A small network was shown many inputs. Here are its activations along a few directions, one row for each input.
Each table varies a few parts of the input and shows all the possible inputs, shuffled.
Descriptions start from the smaller parts, as in this example, which fits no table here: one of 4 places along a line, together with either a single point or one of 9 places along a line or (one of 2 separate values, together with one of 5 places around a ring).
Shared parts are said once, and a part with two or three values counts as separate values.

Other details of the inputs shift rows strongly along two fixed directions, in all tables alike. That doesn't count.

Table:
R1: [ -3 -14 -14   3 -18  -9  12  -1   7   9   0]
R2: [ 5 19 10  2  9 23 -3  5 -8 -7  0]
R3: [  5 -12 -18   3  -9 -10   8  -7  12  10   2]
R4: [-23 -29  75 -35  22 -42 -37  -6  17  17  20]
R5: [  1 -13 -20   1 -10 -11   7  -6  12   5  -3]
R6: [  6 -13 -18   3  -9  -9   9  -9  10   8   6]
R7: [  6 -13 -18   2  -9  -9   9 -12   8   2   6]
R8: [  6 -15 -12   4 -16 -12   9  -5   9  -7   1]
R9: [  5 -15 -13   3 -15 -12   9  -2  11  -4  -2]
R10: [ 0 20  8  0  8 21 -5 12 -4 -5 -9]
R11: [-8 21  8  2  2 22 -4  9 -9  0 -8]
R12: [  9 -16 -12   3 -13  -8  13  -3  10   2   5]
R13: [  7 -20 -18   7   4 -18  15  -4  -2  -2  -5]
R14: [  4 -12 -18   4 -12 -12   5 -11   9  -2   1]
R15: [  4  28  -1 -10  13  14  -8  18 -11  -5   0]
R16: [ -3 -13 -13   5 -21 -11  10  -4   5   1  -1]
R17: [ -4  22   9   4   3  23  -3   8 -10   5  -3]
R18: [-1 23  3  1 13 22 -9  6 -3  4 -7]
R19: [  2 -12 -19   3 -12 -12   5  -8  11   1  -2]
R20: [  6  14   5   4  23  15  -8   7 -22  -8 -12]
R21: [  5 -16 -14   2 -13  -9  11   1  13   4  -1]
R22: [  4  20  11   3   7  21  -5   5  -8 -11  -2]
R23: [ 1 23  5  3 11 20 -9 -2 -8 -6 -1]
R24: [  4  15   4   4  25  15  -6   9 -20  -7 -10]
R25: [-31 -28  78 -33  15 -43 -37 -15   7  10  23]
R26: [ -3  21  10   4   3  23  -2   6 -11   3   0]
R27: [  1  18   8   6  25  13   0   7 -19  -8 -13]
R28: [  1 -11 -25  -7  -8 -17   9   6   4  -4  10]
R29: [ -5  23  10   5   0  20  -6   4 -13  -7  -4]
R30: [  1 -15 -12   4 -19  -8  13  -8   2   2   7]
Description of these inputs: either one of 2 separate values or one of 4 places along a line or (one of 3 separate values, together with one of 8 places around a ring).
Question: Which other rows belong to the same alternative as R20? List them by row number.
Answer: R13, R24, R27
Question: Which other rows does R4 become when the choice among 3 separate values takes its other values? List them by row number.
Answer: R3, R17

Table:
R31: [-4  2  7  2  1  2 -5  0  0  6 -5]
R32: [ 3  2  8 -1  2  3 -5 -6  0 -3  3]
R33: [-4  1  9  2  1  3  0 -3 -4  6 -1]
R34: [-6  2  8  0 -1  1  0  4 -4  0  5]
R35: [-4  5  1 -7  6  0 -4  3  3  2  2]
R36: [ 3  2  5 -1  5  3 -7 -4  5 -3  0]
R37: [-5  4  9 -3 -3  0  0  5 -2  2 -2]
R38: [-6  3  9  0 -2 -1  0  4 -2 -3  1]
R39: [  8 -36 -42   1 -30 -33  22 -11  19   0   8]
R40: [ 4  2  5 -1  6  3 -5 -5  3 -1  3]
R41: [-4  1 11  6  1  1 -1 -4 -2 -2 -2]
R42: [-1  3  3 -2  5  2 -6 -6  1 -2  2]
R43: [ 0  0 10  1 -1  4 -3 -4 -3 -3  2]
R44: [-5  1 10  0 -1  2  0  5 -1 -4  1]
R45: [-1  2  8 -4 -3  2 -3  4 -3 -4  5]
R46: [-1  6  2 -6  5 -1 -4  4  6  2  2]
R47: [-2  2  3 -1  6  3 -5 -2  1  9  1]
R48: [-2  2  8 -3 -4  2 -4  4 -1 -6  2]
R49: [-2  3  2 -2  9  2 -4 -5  3  3 -1]
R50: [-3  2  9 -4 -2  2  2  5 -2  3  0]
R51: [  7 -38 -37   4 -36 -32  24 -10  13   1  10]
R52: [ 10  -7  -1  -2  29 -12   0   6 -16  -9  -8]
R53: [-3  5  4 -6 -1  0 -5  1 -2 -6  5]
R54: [ 33  58 -77  38 -12  73  38  23 -18 -16 -23]
R55: [-4  4  1 -6  3  1 -4  6  1  8  4]
R56: [-3  2  6 -4 -1  2 -3  8  0  6  1]
R57: [-6  1  9  1  1  3  0 -4 -4  3 -4]
R58: [-5  3  4 -4 -1  1 -4  7 -2  8  2]
R59: [  4 -40 -38   8 -32 -29  24 -14  16  10   0]
R60: [ 0  4  2 -6  6  2 -5  5  7  1  1]
R61: [ 44  51 -89  48   8  66  43  27 -39 -31 -41]
R62: [-4  1  6 -4 -2  2 -4  8  1  4 -2]
R63: [ 11 -37 -37   2 -35 -31  22 -10  20  -3   7]
R64: [  7  -5  -2   0  29 -14  -1   6 -16 -10 -11]
R65: [-8  3  7 -4 -2  1  1  4 -4  2 -1]
R66: [  7  -6  -3  -1  30 -13  -1   5 -18  -7  -7]
R67: [ 1  5  4  0  5  0 -7 -5  4 -2  1]
R68: [  7 -39 -33  10 -33 -31  28 -16  16   7  -1]
R69: [ 2  5  4 -6  3  1 -5  3  3 -2  6]
R70: [ 2  2  8  0  1  3 -7 -5  2 -5  1]
R71: [-4  0 10  5  2  3  0 -4 -4  1  2]
R72: [  5 -38 -36   4 -35 -31  29  -9  13   9   6]
R73: [-4  1  6  1  2  3 -4 -1 -2  9 -1]
R74: [-8  2  8 -1 -1  1  0  3 -4 -4  2]
R75: [ 0  5  4 -5 -1  0 -5  1 -2 -3  8]
R76: [-2 -1  8  1  1  4 -5  1  1  5 -5]
R77: [-7  3  4 -5 -1  1 -4  6 -2  5 -1]
R78: [-1  5  1 -6  6  1 -4  3  3  5  5]
R79: [ 1  3  6  0  2  2 -6 -7 -2 -2  5]
R80: [-1  0 10  2 -1  4 -5 -4 -1 -5 -1]
R81: [-3  1 10 -1 -1  2  1  5 -2 -2  3]
R82: [ 1  2  4 -1  8  3 -5 -3  7  2 -2]
R83: [ 0  7  3 -5  2 -2 -6  2  4 -3  4]
R84: [ 1  4  3 -1  6  2 -6 -6  1  1  4]
R85: [-1  0  8  1  2  4 -3  0  0  7 -2]
R86: [-2  1  8  2  0  3 -4 -5 -5 -1  3]
R87: [ 0  6  2 -6  3  0 -6  2  1  0  7]
R88: [-1  1  5  0  5  4 -6  0  5  5 -3]
R89: [-4  5  2 -5  2  0 -5  6  3  5  0]
R90: [ 3  2  4 -1  9  3 -3 -3  5  4  1]
R91: [ 1  4  3 -6  2  1 -6  3  5 -4  3]
R92: [-2 -1 12  5  2  4  1 -3 -2 -1  0]
R93: [-2  2  9  3 -2  1 -5 -5 -2 -4  0]
R94: [-3 -1 11  5  1  4 -1 -3 -1 -3 -2]
R95: [ 2  4  6 -6 -1  1 -4  2  0 -5  6]
R96: [-1  3  6 -1  1  2 -6 -7 -2 -5  2]
R97: [-3 -1 11  2  0  4  0 -2 -1  3 -5]
R98: [-2  3  4  0  5  2 -5 -1  3  6 -3]
R99: [ 0  4  3  0  8  1 -5 -4  6  3 -1]
R100: [-1  0 11  2  1  4  1 -2 -2  5 -2]
R101: [-1  6  5 -5 -2 -1 -6  2  0 -6  4]
R102: [-6  4  1 -6  3  1 -4  5  1  4  1]
R103: [  6 -40 -35   9 -34 -30  24 -19  13   0   4]
R104: [ 0  1  5 -1  6  4 -4 -1  3  7 -1]
R105: [-5  2  3 -1  6  3 -5 -2  1  6 -2]
R106: [-2  3  3 -6  3  2 -3  7  3  6  2]
R107: [  5  -7  -3  -2  29 -13  -1   5 -18 -10 -10]
R108: [-3  3  3 -6  3  2 -5  7  5  4  0]
R109: [-3  4  7 -3 -4 -1 -4  3 -2 -5  2]
R110: [ 0  3  2 -1  9  2 -4 -5  3  6  2]
R111: [-4  2  9 -3 -3  2  0  6 -1  1 -2]
R112: [-5  4  5 -3 -2  0 -4  7  0  5 -2]
R113: [-6  3  6 -4 -4  1 -4  2 -5 -6  3]
R114: [ 1  4  7  1  1  1 -7 -6  1 -4  1]
R115: [-7  0 10  4  2  2  0 -5 -4 -2 -1]
Question: Changing only one part turns R88 into R105. The same change can be made to R97. Which row results?
Answer: R57
Question: Changing only one part turns R34 into R38. The same change can be made to R55. Which row results?
Answer: R89
Question: What is each input in this table made of?
Answer: one of 5 places around a ring, together with either a single point or (one of 2 separate values, together with one of 8 places around a ring)
Question: Which other rows does R91 become when the place on the ring of 5 takes its other values? List them by row number.
Answer: R39, R69, R83, R87
Question: Which other rows does R90 become when the place on the ring of 8 takes its other values? List them by row number.
Answer: R32, R40, R43, R85, R92, R100, R104
Question: Which other rows does R101 become when the choice among 2 separate values takes its other values? List them by row number.
Answer: R114

Table:
R116: [-11  25  15 -20  16   9 -12  29  -6   5   4]
R117: [ -3  19  21  -8   8  20 -20  -1  15   8   5]
R118: [ -6  23  10 -14  28  15 -14  12   3  17  -1]
R119: [  1   6 -20  12 -40  10  18  -7  -1  -8   6]
R120: [-19 -68  40 -19  -6 -70  -2 -11   3  11  14]
R121: [  8  -5 -33   8   2  -1   9   0   7  12 -12]
R122: [ -4 -13   3  11 -17  -8  13  -2  -6 -10  -5]
R123: [ -9  11  35  10  20  18 -13 -10  -8  -1 -11]
R124: [ 17 -10 -12  -2  21 -14  -6 -15   5 -12   3]
R125: [ 22   1 -32   3   0 -10  11   3  -8 -29   3]
R126: [ -4  12  30   9  29  18  -8   1 -21   8 -12]
R127: [ -8 -11  -7 -11  -1 -17   0  11  -2   2  -1]
R128: [  7   6 -25   1 -32  10  11   9  13  -6   7]
R129: [  7   4 -24  20 -27  18  13 -19   8   4   2]
Question: What is each input in this table made of?
Answer: one of 2 separate values, together with either a single point or one of 6 places around a ring
Question: Changing only the choice among 2 separate values turns R123 into R122. The same change can be made to R124. Which row results?
Answer: R125
Question: Which other rows does R121 become when the choice among 2 separate values takes its other values? List them by row number.
Answer: R127
